These are the activations of a small neural network, seen along a few directions. Each row is one input.
Each table varies a few parts of the input and shows all the possible inputs, shuffled.
A made-up example of a description, with smaller parts first: one of 8 places around a ring, together with either a single point or (one of 2 separate values, together with one of 4 places along a line) or one of 11 places around a ring.
Shared parts are said once, and a part with two or three values counts as separate values.

Other details of the inputs vary at random and push rows far along two fixed directions, the same in every table; ignore that.

Rows:
r1: [  5 -12   5   1   4  -3   9   6  -3  -5  -5]
r2: [  0  -5   0  -4  -3 -13   5   0   5  -9 -16]
r3: [  9 -10   1   2  -3   7  -4  10  -3  -7  -5]
r4: [  3 -12   3   2   1   5  -4  10   1  -8  -4]
r5: [ 5 -5  3  0  2 13 -5  5 -8 -8 -8]
r6: [  7 -12  -4  -6   9   4  -3  -3  -4 -10  -1]
r7: [-25  21 -19   8  -4  -2   6 -12  -1  25  20]
r8: [-29  24 -23  -2  -6   2   7  -9   9  20  14]
r9: [ 12  -3   5   1  -8  -8   7  -2  -1   1 -17]
r10: [  2 -11   5  -2  -1   1   4  12  -4  -9  -5]
r11: [  9 -15  -5  -6   5  -1  -2   0  -2  -9   0]
r12: [-22   9 -18  -3  -5   6  11  -2   9  23  32]
r13: [  6  -1   1   4  -4   1  -6 -10  -8 -11 -10]
r14: [  8 -14  -3 -10   3  -5   6   2  -7 -10  -1]
r15: [  0 -13   7  -4  11   7   0  -4   2  -6  -3]
r16: [ 47  94  72 -24  37 -50 -43  25  39 -12  53]
r17: [  1  -6  -2   0  -1  -8  -3  -3  10  -8 -15]
r18: [ -3  -9  17   1  -8  -9   3  -2   2  -3 -10]
r19: [-17  27 -17   3 -12   6  10 -11   2  31  13]
r20: [  3 -16   6  -6   4  -3   8   3   1  -7  -1]
r21: [-20  13 -19   5  -5   6  13   2   5  25  28]
r22: [ 7 -7  2  1  1 12 -5  7 -5 -8 -6]
r23: [  4 -10   4   5  10   6   1   0   0  -5  -6]
r24: [ 8 -9  3 -2 -5  3  4 12 -8 -8 -6]
r25: [ -4  -7  15   5  -3   1  -6  -8   5  -3 -11]
r26: [  8 -11   0  -1  -1   4  -7  11  -7  -2  -7]
r27: [-24  12 -17  -3  -1  11  10  -5   7  22  30]
r28: [ -6  -6  17   3  -1   1  -5  -9   3  -2 -13]
r29: [ 6 -8  1 -1  3  9 -8  8 -9 -3 -9]
r30: [  3   8  -4 -11  11   1  -3  -2  -2  -2  13]
r31: [ -1  -3  -2  -1   3  -3  -4  -6   8  -9 -16]
r32: [-17  22 -21   2 -22  -4  14  -5  -5  17  24]
r33: [  5  -6   2  -3   4   9  -8   6 -11  -2 -10]
r34: [ 1 -9  4  2  5 10 -5  6 -1 -9 -6]
r35: [-16  25 -19   4 -13   6   9  -9   5  30  14]
r36: [  8 -10   2  -5  -3  -1   0  13 -11  -3  -8]
r37: [  4  -8   3   7   0 -16   4  -3  -5  -4 -10]
r38: [ 10  -5  -1   6  -9  -5  -5  -5  -4 -10  -7]
r39: [-1 -7  5  0  7 11 -5  5 -3 -9 -7]
r40: [-18  24 -22   5 -17   5   5 -10  -2  17  24]
r41: [  2  -6   2  10   6  -7  -5  -9  -2  -4 -10]
r42: [ 2 -8  5  3 11  7  1 -1 -2 -5 -7]
r43: [  4  -9   2  10   2 -12  -3  -6   0  -3  -9]
r44: [ 12  -4   3   5  -6  -4   0  -4   4   3 -16]
Description of these inputs: one of 4 places along a line, together with either one of 5 separate values or one of 6 places along a line.
Changing only the place on the line of 4 turns r19 into r35. The same change can be made to r13. Which row results? -> r40
Changing only the place on the line of 4 turns r8 into r17. The same change can be made to r39. Which row results? -> r4
List by row number the other rows that have the place on the line of 4 in common with r9. -> r1, r2, r10, r14, r18, r20, r24, r32, r36, r37
Which other rows does r1 become when the place on the line of 4 takes its other values? List them by row number. -> r21, r23, r42
Which other rows does r29 become when the place on the line of 4 takes its other values? List them by row number. -> r26, r33, r36
